A small network was shown many inputs. Here are its activations along a few directions, one row for each input.
In each table, some parts of the input vary, and every possible input appears once, in random order.
A made-up example of a description, with smaller parts first: one of 2 separate values, together with either a single point or one of 11 places around a ring or (one of 4 places along a line, together with one of 5 places around a ring).
Shared parts are said once, and a part with two or three values counts as separate values.

Other details of the inputs shift rows strongly along three fixed directions, in all tables alike. That doesn't count.

A family of inputs:
x1: [-41.2  30.3  -2.9  10.8 -13.1 -20.6  28.1  33.8 -33.9  20.8  43.7]
x2: [  2.4   6.5  17.6  38.6 -11.2  17.6  -8.0   3.1  -1.1  11.4  -6.9]
x3: [-21.5  10.5  30.4 -33.7  -4.1  40.9  39.9 -32.4   7.6  13.9  46.0]
x4: [ 24.6 -14.7  15.2  37.3  -6.1   2.7 -25.7  -7.5   2.0   1.9 -41.6]
x5: [-11.7 -29.6  -8.8 -56.0  23.8 -16.1  15.1 -44.8  38.5 -10.6   9.3]
x6: [  3.6  -1.8  23.9  14.2  -5.2  24.6   2.8 -13.8  15.3   5.5   1.0]
x7: [-21.2 -21.6 -27.7 -61.3  18.8 -76.2   8.0   5.8  14.2 -11.9  30.8]
x8: [ 47.7  -6.6   8.8  39.4  -2.6  53.1 -25.6 -20.6   9.5 -14.2 -59.3]
x9: [  2.6   0.6  34.4   5.2  -4.6  48.1  11.1 -29.5  23.9   8.9  15.4]
x10: [  3.3   4.4 -19.8 -12.1   5.8  -8.0  15.8   4.0 -15.8 -14.7 -10.7]
x11: [  6.1  -3.2   2.7  13.4   0.9 -44.9 -10.7  20.9 -11.7   0.0 -17.2]
x12: [ 52.3 -21.1 -14.4  43.6   1.5 -16.4 -42.2  33.0  -7.8 -10.8 -80.6]
x13: [-27.6  12.8 -36.8 -25.5  24.8 -49.4  31.1  41.1  -7.7 -21.6  24.2]
x14: [ 25.1  -0.5  33.9  24.4 -21.2  28.2 -14.0  -7.0 -17.6  19.8 -26.4]
x15: [ -5.7 -11.4 -19.4   8.2  -2.6 -53.8 -15.2  26.2  -2.2   7.1 -10.9]
x16: [-48.0  68.0  -7.1  39.4 -13.3  48.8  37.1  30.2 -32.4   1.4  60.4]
x17: [ 50.1 -14.2  13.8   1.1   2.4  51.1 -14.7 -21.7  -4.1  -5.6 -56.4]
x18: [ 10.0  -5.5 -44.7  21.7   2.0 -48.1 -23.8  57.1 -15.5  -5.6 -34.5]
x19: [  4.7 -24.5  18.6 -46.7  10.1  28.8  10.6 -53.6  46.4   1.5  11.2]
x20: [ 30.2 -35.0 -43.3 -42.4  26.8 -56.1 -26.1  11.0   8.8 -26.2 -38.3]
x21: [-40.5  19.5   5.0  -4.4 -11.1  23.2  22.8  -1.7   7.8  16.0  52.6]
x22: [-10.7   6.3  -9.8  10.6 -15.7 -39.2 -18.5  36.1 -18.3  14.5  22.0]
x23: [-58.0  22.1  -6.4 -34.7   5.7 -16.3  54.2  -1.4 -11.9   5.7  67.2]
x24: [-12.2  34.1  19.4  59.6 -27.3   2.3  -7.5  43.2 -34.6  20.3  12.1]
x25: [ -6.4  45.1  -9.0  61.1 -31.5  59.5 -23.5  26.6 -38.9   7.6  11.5]
x26: [ -2.9 -19.0 -11.2 -24.6  20.2 -72.1   3.9   4.4   2.7 -15.5 -10.2]
x27: [  9.0 -15.1 -12.3 -44.6  21.8  42.9  13.0 -53.9  41.1 -24.5  -7.4]
x28: [  3.7   9.0  13.3  28.4 -18.0  34.8 -29.9 -10.3 -14.9  15.5   1.2]
x29: [ 14.8 -25.9  -9.7 -21.2   6.7 -38.7 -27.0  -6.8   6.2  -3.4 -14.9]
x30: [ 17.4 -19.3  46.3 -49.8  16.5  49.6  18.9 -71.2  44.4  -7.1   7.0]
Each input here is: one of 5 places along a line, together with either one of 2 separate values or one of 4 places along a line.
- Changing only the place on the line of 5 turns x4 into x23. The same change can be made to x8. Which row results? => x10
- Which other rows agree with x19 in the place on the line of 5? List them by row number. => x5, x15, x18, x21, x27
- Which other rows agree with x16 in the place on the line of 5? List them by row number. => x11, x13, x24, x26, x30
- Change only the choice among 2 separate values in x20. List by row number the other rows that result. => x25
